A small network was shown many inputs. Here are its activations along a few directions, one row for each input.
Each table varies a few parts of the input and shows all the possible inputs, shuffled.
Descriptions start from the smaller parts, as in this example, which fits no table here: one of 8 places around a ring, together with either a single point or one of 9 places around a ring or (one of 3 separate values, together with one of 4 places along a line).
Shared parts are said once, and a part with two or three values counts as separate values.
In the rows, zero is written as 128.

Rows:
row 1: [125 142 102  93 106 124 147 138 135 110 142 149 112 135 140 121 159 138
 119 124]
row 2: [136 128 118 146 143 115 142 116 111 156 138 111 122 114 136 109 130 129
 148 153]
row 3: [135 159 124  98 118 126 125 119 131 111 132 146 128 126 142  97 159 148
 121 124]
row 4: [188 137 159 125 136  94 137 150 159 111  58  99 200 103  21 157 144  78
 113 145]
row 5: [117 114 137 155 151 127 125 112 116 148 125 104 116 134 142 137  92 112
 134 130]
row 6: [118 105 125 157 157 143 132 121 123 156 128 133 127 136 124 135  99 128
 132 146]
row 7: [150 136 131 135 154 118 146 121 123 152 121 116 145 120 124 103 130 126
 148 156]
row 8: [110 125 137 116  99 132 111 135 128 104 131 135 118 143 138 124 130 137
 126  97]
row 9: [103 120 127 110 115 145 119 128 139 118 145 163 121 134 136 134 135 147
 118 117]
row 10: [114 113 127 151 156 128 123 110 114 153 129 113 128 123 136 134  87 124
 129 135]
row 11: [118 123 137 119 104 144 104 133 130 109 144 143 124 138 146 128 134 137
 118 101]
row 12: [120 149 113 106 106 124 123 121 116 110 146 142 108 117 152 106 162 148
 124 122]
row 13: [122 109 137 162 142 130 128 126 118 140 112 105 125 138 134 124 100 115
 136 121]
row 14: [125 111 126 156 154 155 126 127 127 150 120 114 132 139 128 139 106 123
 140 145]
row 15: [142 124 105 139 145 116 157 135 128 157 134 125 121 133 129 122 127 117
 146 153]
row 16: [104 131 138 109 110 131 110 125 125 116 143 135 107 135 147 136 122 132
 125 102]
row 17: [192 155 158 108 103  99 136 151 161  81  56 127 195 111  37 174 159 109
 100 114]
row 18: [111 124 126 112 118 154 109 136 139 113 141 146 122 141 142 137 140 147
 120 113]
row 19: [117 148 110 106 102 121 136 137 125 105 156 142 101 122 146 119 156 143
 122 125]
row 20: [129 108 138 159 139 144 123 124 118 145 122 110 131 134 138 129 102 113
 130 131]
row 21: [136 129 114 148 141 112 151 129 121 152 148 114 111 120 133 120 124 124
 146 156]
row 22: [104 126 128 105 116 133 108 120 129 118 146 145 120 120 144 131 119 141
 122 106]
Describe the family of inputs behind these rows.
Answer: one of 2 separate values, together with either a single point or one of 4 places along a line or one of 6 places around a ring
Changing only the choice among 2 separate values turns row 17 into row 4. The same change can be made to row 9. Which row results?
Answer: row 6
Change only the choice among 2 separate values in row 20. List by row number the other rows that result.
Answer: row 11

Rows:
row 23: [147  97 145 166 156 119 139 143 146 160 114 111 154 128  82 161  97  95
 141 150]
row 24: [160 158 120 119 123  97 154 139 135 119 109 117 133 106  88 139 162 121
 132 150]
row 25: [ 62 101  92 154 133 163 125 114  94 160 212 147  53 137 219 106 106 152
 135 142]
row 26: [ 65 119  88 107 133 162 129 115 116 147 195 156  70 147 207  93 128 175
 149 132]
row 27: [145 132 145 146 154 123 115 111 109 149 114  89 150 113 132 102 111 115
 142 141]
row 28: [138 129 148 145 167 131 128 108 123 144  95 108 146 136 125 116 100 117
 131 138]
row 29: [155 132 119 126 139 140 134 140 145 119  94 131 166 126  83 164 147 127
 115 145]
row 30: [140 139 140 161 142 103 137 116 105 140 107  82 126 116 126 123 106 111
 145 138]
row 31: [137 110 146 169 157 147 119 117 121 149  90  99 149 135 122 147  93 119
 131 128]
row 32: [ 55  87  98 147 142 164 122 113  99 165 198 154  67 142 201  94 107 160
 147 140]
row 33: [136 138 134  93  95  95 126 146 146  84 100 126 148 120  83 154 141 105
  93  97]
row 34: [ 53  96 103 152 140 168 100 101  92 157 185 129  59 155 219  83 100 154
 150 121]
row 35: [167 147 141 110 107 117 123 136 135 111 115 129 162 114 113  98 172 129
 128 130]
row 36: [163 155 135 125  97  96 147 143 131 101 110 121 133 119 104 121 170 128
 128 125]
row 37: [149 108 122 150 147  96 160 130 130 155 109 113 144 118  96 147  96  94
 135 145]
row 38: [ 61 110  97 159 131 167 103 103  86 152 200 123  44 150 236  94 100 146
 137 123]
row 39: [163 150 127 105 135 118 130 131 139 130 115 124 160 101  96 117 164 122
 130 152]
row 40: [150 123 137 145 166 119 141 115 137 153 104 133 158 123  93 129 107 123
 125 153]
row 41: [ 67 117  97 114 110 156 116 121 111 134 191 170  67 161 222  80 126 183
 152 100]
row 42: [142 155 148 105  94  89 120 135 137  78 109 122 139 101  87 149 161 124
 106 107]
row 43: [139 115 134 152 149 107 145 121 116 147  99  86 130 131 126 131  91  90
 141 128]
row 44: [ 75 133  83 112 124 160 132 115 112 142 210 150  54 142 225 107 128 168
 135 133]
row 45: [136 152 152  93 115 124 113 127 152  86  94 149 162 118  90 137 145 128
  97 108]
row 46: [156 126 137 145 154 112 131 118 123 156 124 114 162 101 100 115 118 119
 139 155]
row 47: [157 129 130 120 136 125 140 157 159 124 107 118 156 132  70 162 144 101
 129 152]
row 48: [141 131 150 113 102 141 102 140 148  81  88 140 166 116  82 170 137 129
  96  98]
row 49: [157 148 142 111 119 127 138 133 146 105  97 149 159 138 104 115 159 130
 115 127]
row 50: [156 140 108 106 128 100 161 146 146 125 101 122 141 122  87 147 145 100
 122 142]
row 51: [136 105 158 167 159 132 124 132 130 153 103  84 140 140 112 146  89  90
 146 131]
row 52: [ 79 131  92 119 104 154 120 121 103 128 209 162  49 155 239  95 127 176
 138 100]
row 53: [ 53 121 119  89 101 152  95 104 112 128 188 175  74 146 208 107 115 177
 138  84]
row 54: [138 126 160 106  99 125 106 160 159  85 100 125 159 126  66 169 133 105
 105 105]
row 55: [153 150 126 104 149 126 144 129 149 123  97 143 158 125  89 133 152 125
 117 151]
row 56: [148 105 133 168 157 134 133 126 135 155 100 124 163 124  91 160 100 124
 124 145]
row 57: [162 124 150 128 105 130 134 164 153 106 105 124 154 143  80 146 150 106
 126 124]
row 58: [159 137 123 113 101 101 156 153 138 106 102 126 140 136 100 128 154 106
 116 114]
row 59: [146 150 154  92 105 115  99 126 139  92 114 131 166  96  97 124 160 125
 108 110]
row 60: [150 132 130 160 140  92 154 125 116 147 118 108 138 104  93 137 113 115
 141 154]
row 61: [ 65 134 115  92  96 145  98 102 105 121 207 167  56 142 227 124 117 173
 124  86]
row 62: [161 129 139 133 107 146 128 143 142 102  92 139 164 136  97 149 152 132
 113 117]
Changing only one part turns row 41 into row 26. The same change can be made to row 35. Which row results?
Answer: row 39
Changing only one part turns row 27 into row 46. The same change can be made to row 34. Which row results?
Answer: row 32
Describe the family of inputs behind these rows.
Answer: one of 5 places along a line, together with either one of 2 separate values or one of 6 places around a ring
Change only the choice among 2 separate values in row 32. List by row number the other rows that result.
Answer: row 25
Change only the choice among 2 separate values in row 38. List by row number the other rows that result.
Answer: row 34

Rows:
row 63: [ 97 114  83 152 147 156 151 119 102 170 179 139  74 147 197  92 121 152
 155 158]
row 64: [ 66 101 105 159 132 161 111 112  94 151 193 128  60 138 210 123  99 150
 138 124]
row 65: [144 111 131 155 156 113 144 128 125 151  93  89 139 134 111 137  93  87
 137 135]
row 66: [160 144 143 102 120 120 121 140 151  96  81 130 181 108  56 144 167 119
 106 132]
row 67: [ 87 140 114  77  97 128 109 126 126 112 185 163  86 129 175 105 146 156
 128 102]
row 68: [ 74 141 109  91  88 138 105 116 117  98 178 161  73 131 185 135 131 165
 110  90]
row 69: [137 119 140 156 174 122 132 114 129 154  99 107 157 112  94 129  98 111
 131 158]
row 70: [164 131 145 119 114 127 136 162 166 100  87 134 168 134  61 170 150 118
 117 123]
row 71: [106 148  89  90 111 128 145 123 127 119 168 171  89 140 177 102 160 166
 124 124]
row 72: [ 76 101 120 159 137 177  95 106  98 152 175 135  81 159 217  89  98 159
 143 113]
row 73: [163 143 145 109 103 111 136 158 153  87  86 118 161 131  73 149 152  99
 105 116]
row 74: [176 156 153 114  91  87 135 148 141  83  87 119 162 107  67 134 170 107
 112 117]
row 75: [163 138 140 154 165 116 137 117 121 153 106  93 155 113 110 127 111 114
 143 157]
row 76: [168 131 139 115 112 120 129 152 156 103  91 140 183 113  59 162 150 117
 108 126]
row 77: [153 125 138 164 146  93 146 122 112 152 100  85 142 113 106 124 106 105
 147 142]
row 78: [ 76 101 106 141 135 152 119 119 106 163 202 131  72 139 200  95 110 146
 158 140]
row 79: [141 108 140 160 164 126 142 127 133 161  98 109 145 139  97 155  93 100
 141 148]
row 80: [ 82 136 129  85  95 156  99 113 120  99 156 170  98 149 195 101 137 172
 120  78]
row 81: [146 106 140 160 164 119 141 120 130 163 108 115 157 119  95 146  91 103
 127 151]
row 82: [183 164 150  98 108 110 126 140 151  93  88 123 176 105  74 140 178 115
 111 128]
Changing only one part turns row 68 into row 64. The same change can be made to row 76. Which row results?
Answer: row 81
Describe the family of inputs behind these rows.
Answer: one of 2 separate values, together with either one of 4 places along a line or one of 6 places around a ring

Rows:
row 83: [117 143 126  93 100 146 108 128 132  98 143 156 123 132 152 102 166 155
 118 107]
row 84: [120 149 106  84 102 131 134 131 134 107 147 164 111 136 154 104 169 154
 121 117]
row 85: [190 139 156 156 146  88 151 135 131 138  69  79 174 114  66 121 131  84
 143 151]
row 86: [ 92 122 137 111  95 153  98 131 128  95 143 146 103 153 168 125 124 144
 115  80]
row 87: [104 128 100 103  95 141 135 146 131 110 167 156  90 148 160 120 155 145
 125 117]
row 88: [178 149 155 126 121  72 140 134 135 107  75  97 175  94  57 145 137  89
 113 129]
row 89: [114 120 120 155 148 151 122 110 105 157 151 125 112 131 172  94 116 146
 145 143]
row 90: [100 129 125 121 130 139 108 108 115 132 156 140 112 119 158 107 126 152
 129 126]
row 91: [ 88 116  99 129 124 133 136 128 117 142 175 141  79 132 166 125 121 142
 137 132]
row 92: [169 114 145 144 164 124 140 143 155 142  73 109 188 122  49 163 112  91
 123 154]
row 93: [177 129 153 120 128 121 133 152 169 108  70 133 195 118  34 184 140 104
 103 133]
row 94: [106 125 123 139 147 146 113 105 108 149 154 123 110 125 169 104 114 142
 138 139]
row 95: [ 95 111  98 147 141 139 140 124 112 158 174 124  78 139 177 122 110 133
 145 144]
row 96: [105 105  95 163 143 144 146 128 108 165 173 126  80 147 180 113 113 137
 150 149]
row 97: [183 144 155 140 143  81 143 133 131 129  73  79 172 103  64 133 128  80
 130 143]
row 98: [ 87 116 141 121 108 147  93 122 121 114 153 139 101 144 170 133 105 143
 123  87]
row 99: [118 127 101 146 151 137 147 113 110 162 157 133 101 136 173  97 120 147
 148 152]
row 100: [ 91  96 129 168 141 156 113 110  99 155 149 116  94 150 188 116  81 134
 143 114]
row 101: [110 132 105 130 150 132 141 109 113 155 159 131  99 129 170 106 118 143
 142 148]
row 102: [182 139 151 116 120 129 136 159 171  91  58 136 196 127  32 181 161 110
  99 131]
row 103: [195 169 153 108  97  85 138 151 149  75  59 103 182 105  50 148 173 101
 108 117]
row 104: [112 137 130 104 114 141 104 120 126 115 154 149 121 124 154 109 145 154
 126 115]
row 105: [164 119 145 132 144 117 136 143 160 123  74 128 189 115  39 175 121  99
 107 142]
row 106: [ 76 108 134 137 125 144  97 109 109 132 153 130  94 140 174 130  88 140
 127  97]
row 107: [190 160 159 113 105  77 136 144 145  92  71 100 181  96  51 152 154  95
 111 120]
row 108: [ 99 123 104 114 107 136 132 139 126 127 175 150  87 138 162 128 136 144
 134 123]
row 109: [104 136 106 112 133 124 136 112 118 138 160 148 101 122 159 110 130 152
 133 135]
row 110: [ 82 102 131 153 141 151 103 105 102 149 151 113  92 144 184 126  78 130
 136 109]
row 111: [176 108 147 159 165 129 149 147 154 151  69 108 192 131  52 153 118  96
 135 161]
row 112: [115 144 111  95 115 126 131 123 128 123 158 158 109 127 155 112 148 154
 130 125]
Changing only one part turns row 93 into row 105. The same change can be made to row 107. Which row results?
Answer: row 88
Describe the family of inputs behind these rows.
Answer: one of 5 places along a line, together with either one of 2 separate values or one of 4 places along a line
Start at row 99 and move only the place on the line of 5, one step at a time. The first step leads to row 101. Which rows follow, in order?
Answer: row 109, row 112, row 84
